A small network was shown many inputs. Here are its activations along a few directions, one row for each input.
In each table, some parts of the input vary, and every possible input appears once, in random order.
Descriptions start from the smaller parts, as in this example, which fits no table here: line(6) and (point or line(11) or (values(3) and ring(5))).
Shared parts are said once, and a part with two or three values counts as separate values.

Other details of the inputs shift rows strongly along two fixed directions, in all tables alike. That doesn't count.

Table:
x1: [ -5  22   6  -3 -14   8  -3   0  19  -6  28   0 -11  -6]
x2: [ 26  33   5  26 -32  28   6   6  29 -31  45 -27 -15 -29]
x3: [ -6  -8  23 -21  17 -12 -32 -23 -43  16 -25  26  -1   8]
x4: [  9  -4  39 -12   0   3 -39 -18 -29  13   2  24  -9   0]
x5: [  3  -8  10   2  10 -10 -10   4 -12   6 -16   3   6   9]
x6: [ 15  20 -10  20 -28  14  29  12  41 -29  27 -33   3 -13]
x7: [-19 -26  15 -32  15  18 -17 -10 -17  38 -15  24 -14  -3]
x8: [  0  26  53 -10 -18   3 -24 -27  -9   0  11   5 -10  -4]
x9: [ -7 -20 -45  -3  17   0  22  11   5 -13 -11 -15   5  -5]
x10: [  3   5  45  -5 -24  11 -15 -17  -4  20  20  17 -15   6]
x11: [  7  35 -11  19  -2   4  -5   9  10 -13  27   2  -8  -4]
x12: [  0 -35  12 -29  18   9 -30 -11 -29  35 -17  29 -16   2]
x13: [ -9  -6 -10  -9   9  19   3   5   0   4  -2  -4  -9 -14]
x14: [-17 -13 -54   4  23 -20  25  24  16  -1 -19  -5  17  10]
x15: [ -9  -1 -22  -1  -2   8  31  12  25 -14   3 -21   4  -8]
x16: [  6  -9 -19   7  -4   7  20  12  21  -3  -3 -16   8  -6]
x17: [-14 -10  -8  -7  20 -27   8  -3 -15   3 -39  -1  21  11]
x18: [ 13   7  -9  17 -14  -1   8   3   3 -19  21  -7   3  -5]
x19: [  6   6 -11  17  -9 -18  30   9  24 -24  -5 -28  23  11]
x20: [  7   9  47   0 -15   5 -26 -17  -9  13   8  15  -4  -1]
x21: [ -5 -20 -45  17  16 -23  34  25   3  -6 -21 -15  19  16]
x22: [ -9  -6 -24   4  26 -29  15   9 -14 -10 -39 -11  22  12]
x23: [-13 -27 -31 -19  37 -19 -16   1 -28  25 -28  37  -1  26]
x24: [ 16  32  44  21 -45  22 -13 -15  11  -4  50   3 -17 -13]
Each input here is: line(4) and (point or line(5)).
- The inputs of x20 and x4 match in every part but the line(4) part. If x16 is changed in the same way as x20 into x4, which row does it become? => x12
- Which other rows does x22 become when the line(5) part takes its other values? List them by row number. => x2, x5, x13, x21
- List by row number the other rows that have the line(4) part in common with x10. => x1, x6, x8, x15, x19

Table:
x25: [  2  12  25  -7  -4   3 -16 -11  -4   1   3   4  -5  -2]
x26: [-10 -10   1 -14  15   7 -16   3  -9  33  -6  27 -13   9]
x27: [  1  24   5  16 -13  -2   9  -1   9 -23  13 -15   7  -9]
x28: [  4  -8 -11   0   8 -13   1   0  -8  -2 -13   3   7  10]
x29: [  5   1   7   5   1  -8 -10   1  -9   1   0   4   1   6]
x30: [ 13  15  -1  13  -9  -4   0   2   6 -18  12 -10   1  -1]
x31: [  1  18  31  -1 -10   5 -17 -10  -4  -1  11   2  -6  -6]
x32: [ -8 -27 -44  -5  23  -5  23  14   3  -2 -23 -13   8  -3]
x33: [-15 -33 -34 -20  25  -7  10  10  -5  12 -20   8   5  11]
x34: [ -6 -23  15 -16   2  -2 -10  -5  -6  31 -14  18   1   7]
x35: [  5   7  21   6  -6  -1 -17  -9 -14   4  10  12  -6   1]
x36: [  4   1  39  -6 -19  22 -15 -13   4  15  19   9 -15  -5]
x37: [ 11  15 -12  15 -11  21  13  10  20 -26  17 -26   0 -24]
x38: [ -5   1 -50  12   5  -4  29  21  24 -18   4 -18   5  -2]
x39: [  2  13  23  -8  -6   4 -14 -15  -6   0   3   6  -5  -2]
x40: [  3   1 -18  14   2 -13  12   4  -1 -14  -4  -6  11   5]
x41: [  3  25   2  14 -14  -1  10  -5  10 -24  12 -13   6  -8]
x42: [-10 -32  -1 -18  12  -3   8   3 -11  28 -23   7  -3  14]
- Describe the family of inputs behind these rows. => values(3) or line(5) or (values(2) and ring(5))
- Which other rows belong to the same alternative as x36? List them by row number. => x34, x42
